Each row below holds a small network's activations on one input, seen along a few directions.
In each table, some parts of the input vary, and every possible input appears once, in random order.
A made-up example of a description, with smaller parts first: ring(5) and (point or ring(9) or (values(3) and line(4))).
Shared parts are said once, and a part with two or three values counts as separate values.
(in the rows, 128 means zero)

Table:
row 1: 91	144	138	143	110	118	99	62	108	89	108	120	199	216	72
row 2: 104	177	153	149	120	138	120	110	99	76	84	64	141	181	81
row 3: 92	209	154	115	132	145	130	91	129	90	82	102	165	172	61
row 4: 178	141	116	94	153	121	174	239	170	169	128	218	67	35	175
row 5: 54	175	134	138	120	182	148	53	142	102	131	73	178	164	53
row 6: 176	112	112	99	145	129	158	194	203	191	158	191	72	9	181
row 7: 195	112	100	82	108	120	169	205	209	161	157	165	75	43	199
row 8: 196	61	97	142	114	107	145	160	128	199	172	211	68	42	149
row 9: 110	160	148	159	119	111	83	109	89	88	98	76	152	220	101
row 10: 192	65	110	114	89	116	123	203	195	154	140	178	72	59	229
row 11: 190	81	114	101	163	109	157	197	132	181	148	237	112	36	172
row 12: 29	143	135	137	136	157	117	36	114	128	123	109	187	181	58
row 13: 172	57	98	100	141	110	135	184	167	177	192	217	90	26	155
row 14: 169	56	81	111	128	91	152	169	165	162	189	212	83	54	204
row 15: 74	173	156	133	121	120	129	64	92	103	129	127	190	197	58
row 16: 190	76	97	104	130	101	129	245	160	144	136	186	107	81	213
row 17: 85	181	150	168	176	155	117	70	92	123	107	32	104	141	61
row 18: 191	87	75	108	104	126	120	198	155	167	138	162	48	69	205
row 19: 198	131	120	95	113	128	161	232	177	158	118	179	108	50	206
row 20: 69	132	160	151	186	118	106	57	37	118	146	66	124	160	80
row 21: 43	176	128	125	103	176	141	78	152	99	115	44	177	194	88
row 22: 185	64	112	112	145	105	143	212	151	162	153	235	117	88	213
row 23: 80	163	149	140	152	150	121	96	97	81	107	16	129	162	110
row 24: 95	92	162	174	159	128	82	57	54	105	135	59	151	195	108
row 25: 187	96	101	79	138	135	157	191	155	168	137	189	51	18	155
row 26: 48	122	129	156	115	148	103	46	114	96	127	100	195	204	90
row 27: 119	149	166	168	126	81	105	71	54	92	127	119	171	202	95
row 28: 197	99	95	81	104	142	153	203	152	162	136	147	74	44	200
row 29: 170	38	94	110	121	103	137	156	126	172	137	206	62	72	198
row 30: 104	173	143	134	95	145	89	95	127	76	97	79	183	225	104
row 31: 113	193	144	131	84	139	129	94	137	84	75	69	182	185	68
row 32: 51	149	111	140	104	170	111	70	144	98	127	55	197	215	100
row 33: 124	193	181	137	150	120	131	87	104	97	86	84	156	162	49
row 34: 112	166	160	167	139	103	112	79	58	121	123	118	180	179	58
row 35: 98	135	156	184	138	134	94	62	92	88	109	36	112	198	132
What do these inputs look like to the network? -> ring(5) and (values(3) or line(4))
Changing only the ring(5) part turns row 30 into row 15. The same change can be made to row 18. Which row results? -> row 8
A walk changes only the line(4) part. It starts at row 20 and steps to row 34. List the rest of the walk in order. -> row 15, row 12
Which other rows agree with row 25 in the ring(5) part? List them by row number. -> row 3, row 4, row 5, row 6, row 17, row 33
Which other rows does row 13 become when the ring(5) part takes its other values? List them by row number. -> row 6, row 7, row 10, row 14

Table:
row 36: 100	132	168	139	110	116	155	117	73	142	120	123	159	140	78
row 37: 162	58	103	159	147	51	105	136	78	118	159	153	87	133	234
row 38: 121	120	154	164	146	153	82	99	107	94	115	83	138	159	138
row 39: 136	61	100	123	183	101	135	146	91	196	210	169	111	83	139
row 40: 142	127	117	67	110	161	169	181	178	165	89	177	70	52	130
row 41: 135	154	96	97	139	164	160	210	214	172	148	145	124	60	152
row 42: 62	111	136	145	124	91	102	50	85	120	182	135	138	163	86
row 43: 117	119	159	190	126	70	108	69	85	142	145	140	166	159	94
row 44: 112	112	105	117	113	131	152	118	149	115	96	96	163	180	86
row 45: 166	128	116	78	118	87	116	201	132	112	129	132	98	123	224
row 46: 120	128	144	215	155	118	108	98	57	124	159	95	108	146	115
row 47: 132	195	168	147	96	144	155	148	170	91	77	142	180	141	84
row 48: 86	189	127	109	96	169	148	107	172	77	87	156	162	164	95
row 49: 137	94	108	95	181	144	144	173	149	176	177	172	120	81	150
row 50: 90	142	123	116	131	98	109	69	137	116	135	150	159	166	75
row 51: 164	126	116	80	170	146	159	176	193	167	173	164	94	79	146
row 52: 191	132	121	92	106	146	132	211	172	86	87	160	85	138	222
row 53: 151	188	117	154	127	111	161	152	118	98	114	70	108	149	92
row 54: 70	173	119	135	96	140	104	86	156	111	121	150	149	156	82
row 55: 125	160	121	173	164	149	126	118	67	98	114	100	121	118	103
row 56: 101	88	139	164	158	109	89	67	56	117	137	93	139	166	144
row 57: 95	66	127	166	141	120	139	51	77	117	143	96	153	190	122
row 58: 111	86	136	149	111	149	111	71	132	145	118	99	173	159	109
row 59: 161	121	130	64	108	120	136	148	164	195	135	164	82	49	147
row 60: 117	174	117	110	133	169	118	142	162	77	67	76	117	156	118
row 61: 110	148	169	106	120	124	126	117	139	103	105	57	125	160	139
row 62: 188	91	132	134	79	94	128	178	97	127	150	154	108	145	228
row 63: 120	172	161	148	106	130	134	123	135	141	109	118	180	128	103
row 64: 165	226	120	135	112	161	114	155	144	108	83	67	143	112	111
row 65: 153	77	126	114	121	147	120	145	136	178	149	187	78	44	109
row 66: 114	164	103	84	113	183	126	121	176	86	105	87	186	136	121
row 67: 142	35	119	126	154	102	125	115	93	182	155	187	69	61	120
Changing only one part turns row 47 into row 36. The same change can be made to row 41. Which row results? -> row 49
What do these inputs look like to the network? -> line(4) and (values(3) or ring(5))
Which other rows does row 37 become when the line(4) part takes its other values? List them by row number. -> row 45, row 52, row 62
Which other rows agree with row 37 in the line(4) part? List them by row number. -> row 39, row 42, row 43, row 46, row 56, row 57, row 67

Table:
row 68: 117	83	123	129	108	114	77	97	135	91	130	154	182	174	134
row 69: 123	73	124	159	141	91	115	92	77	146	137	112	159	162	145
row 70: 131	208	145	124	140	130	152	152	124	107	105	91	119	142	107
row 71: 178	110	96	108	124	131	162	179	179	193	160	197	71	15	161
row 72: 126	105	134	140	151	148	166	64	116	157	169	125	144	130	68
row 73: 125	131	133	144	137	109	106	123	82	155	110	72	100	145	108
row 74: 114	135	102	127	91	116	124	170	132	91	83	118	174	179	150
row 75: 122	92	136	128	156	112	117	71	96	135	154	129	140	162	137
row 76: 132	161	137	149	120	116	103	138	120	78	89	75	124	155	158
row 77: 112	132	135	131	162	124	142	101	87	146	100	81	104	109	106
row 78: 202	85	92	121	141	90	119	213	154	154	149	191	78	82	236
row 79: 136	160	155	120	128	146	125	170	101	112	77	76	125	151	120
row 80: 113	123	137	124	120	113	109	108	140	112	158	150	180	175	122
row 81: 178	94	79	104	116	117	154	191	160	153	162	209	46	45	182
row 82: 96	120	120	124	109	164	130	71	163	120	167	153	175	119	77
row 83: 100	149	119	110	91	125	83	136	162	71	114	109	150	156	126
row 84: 105	143	126	110	116	157	115	89	133	125	164	168	169	149	122
row 85: 128	123	173	165	161	81	78	133	73	106	113	101	115	137	107
row 86: 167	94	87	114	130	107	126	219	155	152	180	188	70	63	211
row 87: 125	169	155	126	110	168	171	125	151	137	86	85	107	114	94
row 88: 104	161	122	99	85	143	143	121	154	98	95	126	149	136	125
row 89: 117	143	161	163	168	158	173	105	108	169	111	85	110	97	83
row 90: 109	167	137	113	116	186	158	123	179	123	104	124	150	140	109
row 91: 113	111	142	138	149	128	123	80	90	142	156	154	132	133	85
What do these inputs look like to the network? -> line(4) and (point or ring(5))
Changing only the line(4) part turns row 70 into row 87. The same change can be made to row 88. Which row results? -> row 90
Which other rows does row 85 become when the line(4) part takes its other values? List them by row number. -> row 73, row 77, row 89
Which other rows agree with row 68 in the line(4) part? List them by row number. -> row 69, row 74, row 76, row 78, row 85
